A small network was trained on invented records. Each row is its activation on one of them, seen along a few directions.
Records have a field called E. Each example row is followed by its value.
The largest differences between rows may come from other fields.
Strong random noise was added to every row along 11 fixed directions; ignore it. To show where, here is one row again and again, with new noise each time:
[492,-438,-8,-327,181,321,93,104,-561,702,729,-160,47,525,135,122,244,-479,338,-658,92,310,-213,213,149,-198,-209,-812,-285,339,-14]
[227,92,348,177,187,264,102,-25,109,54,103,343,151,-99,-269,249,96,106,-235,-101,-137,-225,-232,466,268,-189,-65,472,-470,-49,118]
[33,-131,-12,92,-113,-62,-565,317,329,-210,-192,43,67,-104,425,-112,-118,91,-183,-42,97,-448,284,-44,-55,3,-106,-249,-449,51,-158]
[-192,-656,214,375,491,491,384,1,-254,232,-144,-332,-655,168,-404,365,-210,-541,2,-143,-194,-184,-477,-124,116,447,33,-548,198,-132,155]
[246,-204,114,205,220,-119,-47,341,-56,-109,-197,359,-62,83,428,369,88,121,-579,16,384,78,-164,382,-118,-139,-141,127,-211,39,70]
[-220,15,-70,-1,-1,-92,-212,-139,90,66,-177,-107,103,-227,-221,-185,-156,72,124,264,-126,-33,166,-173,42,89,-6,45,48,-37,-77]
[-318,-190,205,181,578,361,-313,564,237,563,-67,-152,355,68,-295,65,-29,34,133,301,-214,-62,225,-136,212,-166,-271,-384,-254,-39,250]
[-289,-192,-615,-852,-351,250,206,223,-108,-4,-79,-683,-246,-71,-146,-377,168,-7,417,412,267,-428,431,-450,-322,-11,15,-174,-25,252,-382]
[13,94,-156,83,17,-266,-198,-603,-181,297,-86,-25,271,-576,-83,-209,11,-199,145,-251,-251,26,164,159,34,134,30,70,-277,-108,-312]
[253,256,147,-388,-203,-79,-539,-37,-100,-385,180,340,233,10,193,60,14,446,376,-2,312,-331,-93,78,243,-217,-50,-150,173,219,15]
[131,-388,290,163,109,78,-111,333,374,89,-158,42,-101,263,117,-132,-304,101,42,-301,20,15,-274,185,192,-106,-22,-194,-364,61,91]
[-129,-251,-235,-62,-320,335,367,-307,-75,-169,-33,-337,-600,-170,-562,6,-90,-325,-159,48,-151,-516,-79,-169,-17,292,21,197,-179,-160,-170]
[-171,-207,-160,-5,-140,-238,-80,38,108,-483,-708,-7,-401,-331,165,-34,-202,251,-136,150,365,-368,-93,11,-165,128,66,139,32,-140,-158]

[-161,476,142,-73,194,-58,-400,63,-24,-43,222,75,570,-1,179,26,150,163,227,478,-121,63,391,-270,-69,54,89,-167,494,292,33] -> e2
[-220,-194,-176,-77,61,-106,33,414,437,580,-71,-387,287,254,-46,-569,-209,21,-10,419,-218,668,434,-266,-192,-97,1,68,-161,242,-64] -> e1
[4,-43,-197,-52,-109,-32,289,-541,-536,-41,-2,27,-360,-241,-349,244,86,-257,-172,6,9,21,-279,97,-21,190,-12,224,211,-191,-95] -> e2
[436,275,241,-140,110,33,50,-290,-331,-40,418,436,224,72,142,256,235,27,63,-167,15,58,-245,339,141,-54,74,107,124,222,11] -> e3
[-30,55,309,-83,404,-184,174,210,409,445,-327,154,424,-35,-75,-354,-126,490,359,25,-44,592,-225,442,165,-406,144,480,-143,123,96] -> e5
[192,369,140,-312,157,9,52,-613,-499,146,331,252,339,-236,-256,123,246,48,543,-144,-74,31,-223,247,275,-54,97,67,267,99,-45] -> e3
[-24,-105,-527,-315,74,-321,331,93,-402,287,-275,-21,-36,-148,69,94,326,75,-211,239,551,496,47,242,-334,-325,-224,291,-9,-85,-82] -> e5
[126,-25,-4,61,-329,-79,-128,-447,-177,-58,334,6,-211,71,-237,-33,-194,-187,202,-420,-127,92,-236,-78,291,77,-65,-243,169,-178,102] -> e4
[126,250,218,50,-169,165,-314,-47,191,-121,444,54,278,143,7,-96,-8,-36,148,-162,-318,-239,210,-202,184,21,1,-165,-122,134,18] -> e6
[134,-27,136,-2,55,100,-58,-201,-8,200,135,-53,51,15,-92,-117,-75,-100,497,-540,-142,-86,-218,131,285,-70,26,-293,-150,-48,19] -> e8
[-272,-103,21,168,214,-311,108,739,398,-7,-529,57,96,314,143,-34,-147,578,-232,511,386,681,13,-71,-179,-346,-87,249,328,-116,409] -> e7
[39,34,-51,-252,-222,38,257,-29,-34,-604,-191,-142,-368,-36,289,1,31,110,204,-86,261,-481,-86,-124,-259,215,334,-45,349,132,-154] -> e8
[164,43,2,28,-120,55,-119,0,-51,-23,463,12,44,369,167,52,-37,-246,-338,334,-122,168,214,-263,-134,206,5,-59,192,328,-57] -> e1
[1,156,-215,-202,364,435,188,323,-334,742,475,-253,573,-72,-155,204,690,-251,138,-94,-105,-23,484,78,-77,-378,-282,-241,-443,-22,65] -> e7
[-135,129,-31,-1,142,-262,-64,500,203,-130,-437,168,222,-24,264,16,98,487,-168,357,317,217,174,60,-178,-315,-97,282,46,-46,134] -> e6
[-125,-43,304,734,236,-279,-46,-356,272,79,-277,176,-21,-121,-101,-22,-381,-150,-325,-49,-387,355,-176,76,125,302,109,249,36,-248,88] -> e4

Which value of E does each new row have?
[291,411,-368,-649,-490,-7,-334,-84,-562,-122,835,113,312,217,-37,223,460,132,177,57,378,6,292,-189,57,-415,-362,-183,229,142,99] -> e8
[-332,50,-447,-556,57,381,274,228,-11,123,-370,-621,46,-567,-28,-235,440,-17,597,-70,117,-876,467,-68,-282,-112,85,-134,-473,-45,-375] -> e8
[206,295,187,-329,313,184,138,75,-76,145,97,39,448,-113,319,-24,369,160,512,-208,60,-239,53,318,-27,-199,221,4,-133,328,-151] -> e8
[44,-171,160,-339,291,103,437,136,-84,380,24,-67,-25,276,-214,-90,-21,160,449,-24,102,486,-424,223,132,-245,107,68,222,218,128] -> e5
[25,-72,-204,-532,106,142,40,206,-371,-169,-108,-98,-96,-126,395,152,364,33,294,14,456,-506,84,9,-220,-12,41,-402,66,219,-247] -> e3
[-181,247,52,122,48,-104,-309,-60,118,92,185,141,316,46,-332,-1,-95,168,-74,487,-164,255,221,-261,152,-69,-153,147,247,-51,194] -> e5
[-128,-504,-385,-227,-53,-318,66,446,-124,510,-168,-184,-166,456,-54,-188,-158,142,40,70,478,935,-136,-42,-6,-441,-382,-278,116,-155,241] -> e4
[90,315,-359,-392,-141,-19,-517,-304,-650,-107,373,97,228,-313,145,273,399,-133,190,67,171,-452,357,-183,-28,45,-227,-479,185,24,-173] -> e3
